Each row below holds a small network's activations on one input, seen along a few directions.
Each table varies a few parts of the input and shows all the possible inputs, shuffled.
Descriptions start from the smaller parts, as in this example, which fits no table here: ring(8) and (point or ring(11) or (values(3) and line(4))).
Shared parts are said once, and a part with two or three values counts as separate values.

Other details of the inputs shift rows strongly along two fixed directions, in all tables alike. That doesn't count.
These rows show it; all are for the same input, with only those details redrawn:
[-54   2 -18 -11 -21  40 -20 -23   8 -24 -30  43  -2]
[ 47  37 -18  -4   7 -28  25  -6  20 -22   4 -58 -11]
[-54   2 -19 -11 -21  39 -20 -23   8 -24 -29  43  -2]
[ 60 -90   0  26 -50  -4 -65  35 -88  49  49   8 -25]
[-54   2 -19 -11 -21  40 -20 -23   9 -24 -30  43  -2]

A family of inputs:
x1: [-45  22  60 -20  -9  53 -34 -31  36 -16  12  50  17]
x2: [ 26  39   6   4  28 -68  44 -11  12   7  -1 -39 -15]
x3: [ 16  22  11  14  25 -42  75  14  10  -7   8 -52   0]
x4: [ 42 -86  -5  24 -24  -6 -60  37 -84  86  45  14 -27]
x5: [ 22  20  11   6  25 -41  64   2  10   7 -12 -61   6]
x6: [ 33 -86  14  42 -23 -18 -62  45 -93  78  43  14 -25]
x7: [ 33  17 -20   4  41 -13  50   3  27  21  -4 -68   9]
x8: [ 48  15 -20  14  23 -13  39  -7  28 -19   3 -64  10]
x9: [-25   5  43 -32  15  41 -24   7  22 -26 -20  73  20]
x10: [ 47  37 -18  -4   7 -28  25  -5  20 -21   4 -58 -11]
x11: [-90   8   6   3  -1   4  10 -18   5 -12 -19  76 -12]
x12: [-64   3 -28   7  -1  56   0 -21  14  -1 -39  39  34]
x13: [ 22  22   0  16  37 -22  50  13  18   9 -10 -73   9]
x14: [ 43  55 -27   2  11 -31  24  -2  12   1   0 -54   2]
x15: [ 61 -96  47 -16   1 -33 -60  64 -78  29  74  31  13]
x16: [-52   6  47 -27 -13  23 -26  -1  48 -23   5  65  27]
Describe the family of inputs behind these rows. -> line(4) or (values(2) and line(6))
A walk changes only the line(4) part. It starts at x15 and steps to x9. List the rest of the walk in order. -> x16, x1
Which other rows does x3 become when the values(2) part takes its other values? List them by row number. -> x11

A family of inputs:
x17: [ 34  21  -6  12   7 -15  29  -1  14   2   6 -52   3]
x18: [ 34  24 -21   4   4 -32  27   0   6 -14   2 -42 -10]
x19: [-65   2  14 -22  -4  35 -18 -13  29 -28 -16  60  19]
x20: [-58  13  24 -22   2  35 -18 -16  19 -25 -24  61  11]
x21: [  37 -100   39   14  -42    0  -72   48  -82   51   62   40   -5]
x22: [-48   8 -25  -8  -6  44 -11 -19  13 -14 -36  31  10]
x23: [ 23  18 -13   8  17 -38  39   5   3  -2   1 -41  -4]
x24: [ 38  17 -18   1   8 -19  23   0   9 -11   1 -51  -6]
x25: [  29 -103    6   32  -34   -5  -47   39  -92   62   40   21  -18]
x26: [ 47  29  27  -8  24 -23  19  10  19 -10  12 -28  -2]
x27: [-50   6 -23 -10  -6  39 -13 -21  11 -15 -35  32   1]
x28: [  26 -104    6   32  -33    5  -48   39  -89   63   35   21  -12]
x29: [ 27  20 -11   4  24 -32  31   3   5   6   0 -44  -9]
x30: [ 32  19 -13   7  24 -20  31   6   9   9  -3 -48   6]
x31: [ 38  24 -20  -1  11 -26  18  -2   6  -6   1 -46 -14]
x32: [ 30  32  -9  11   7 -33  25  -4   8   5   7 -42 -12]
x33: [  39 -100   43   12  -43   -1  -71   43  -83   48   57   43   -6]
x34: [-67   4  10 -23  -1  37 -16 -19  30 -28 -10  64  22]
x35: [-62  10  19 -25  -3  32 -22 -11  24 -19 -18  58  15]
x36: [ 33  26  -6   8  11 -19  22  -5  13   7   5 -50  -8]
x37: [-54  10 -10   1  -8  42  -6 -21  16  -1 -29  30  10]
x38: [ 36  29 -22   2   8 -32  20  -1   5  -7   0 -40 -12]
x39: [ 27  27  -8  13   3 -34  31  -3   9  -2   8 -44  -9]
x40: [-59   7  25 -20  -2  35 -13 -15  18 -32 -21  59  13]
x41: [ 30  20  -4  10   7 -19  28  -4  13   0   7 -52  -6]
x42: [ 26  24 -14   6  21 -38  33   4   3   6   0 -39  -6]
x43: [ 30 -98   5  30 -28   4 -54  38 -89  70  35  20 -14]
x44: [ 28  23  -5   9   6 -27  29  -5  11  -2   8 -48 -12]
x45: [-63   8  13 -23   0  35 -24 -14  30 -21 -18  62  17]
x46: [ 41  27  13 -13  24 -28  11   4  26  -8  29 -28   8]
x47: [-58  -7 -14   0   0  36   6 -11   9  -6 -34  31  17]
x48: [-50   2 -23  -6 -11  43  -6 -19  13 -21 -34  30  12]
x49: [-56   4  25 -17  -1  41  -9 -12  22 -29 -24  61  10]
x50: [ 36  19 -19   1   7 -26  24  -1   7 -13   2 -47 -12]
x51: [-61   9  23 -27  -4  32 -21 -15  22 -21 -23  62  14]
x52: [ 30  29  -6   7  10 -27  23  -6  11   5   6 -47 -14]
Describe the family of inputs behind these rows. -> values(2) and (line(6) or (values(3) and line(4)))
Changing only the values(2) part turns x48 into x22. The same change can be made to x17. Which row results? -> x37
Which other rows does x31 become when the values(2) part takes its other values? List them by row number. -> x50
Which other rows does x32 become when the values(2) part takes its other values? List them by row number. -> x39

A family of inputs:
x53: [ -25 -110  -24   37  -36   18  -32   33  -89   57    7   43    5]
x54: [-12 -79 -15  36 -59  21 -63  18 -94  63  -1  42 -31]
x55: [ 17 -95   5   5 -42  40 -77  32 -60  31  25  56   2]
x56: [-92 -13  24  -8 -21  77 -30 -20  16 -17 -27  98  31]
x57: [ 94 -23  30  14  -6 -30  -5  33 -15  14  56 -68   1]
x58: [  9  51 -22 -31  38   8  17  -9  45 -45 -25 -17  20]
x59: [-24  35 -38  12  32   1  71 -26  32 -22 -47 -44  -6]
x60: [ -6  52  24 -13  34   2  39  -6  55 -23  -9 -13  21]
x61: [-95 -14   2 -30 -37  61 -44 -32   6 -38 -29  93   3]
x62: [-15  70 -54   6   9   0  28 -43  48  -7 -27 -46 -14]
x63: [-85 -11 -10 -28 -33  58 -50 -24  13 -35 -37 102   1]
x64: [-13  57 -53   8  19  20  35 -39  49   0 -34 -54   5]
x65: [ 84 -18 -19  35  -4 -31  16  25 -46  51  11 -84 -14]
x66: [-26  48 -39  10  21 -21  63 -29  28 -29 -39 -36 -25]
x67: [ 85 -15  46   8  14 -71  -2  31 -29  36  59 -37 -12]
x68: [ -9  64  25 -16  24 -17  32 -14  50 -28  -3  -4   1]
x69: [ 98 -28  13   0  -2 -28  -2  28 -25  10  50 -65   0]
x70: [-16 -84  44   1 -21  -2 -64  37 -70  53  38  76 -11]
x71: [-95  -1  25 -12 -32  57 -36 -28  11 -23 -21 108  11]
x72: [ -6  60  15 -19   5 -12  22 -23  57 -52  -2 -24  -1]
x73: [-21  39  24 -28  53 -13  39   3  52 -16 -12 -12  23]
x74: [ 63 -26 -30  33  -4 -74  29  32 -52  32  32 -61 -18]
x75: [ 84 -27  45  11  24 -49   4  39 -22  40  53 -46   8]
x76: [  6  65 -20 -32  25 -15  11 -17  40 -52 -20  -7   0]
Changing only one part turns x61 into x69. The same change can be made to x76. Which row results? -> x58
Describe the family of inputs behind these rows. -> values(2) and (line(4) or line(8))
Which other rows does x60 become when the values(2) part takes its other values? List them by row number. -> x68
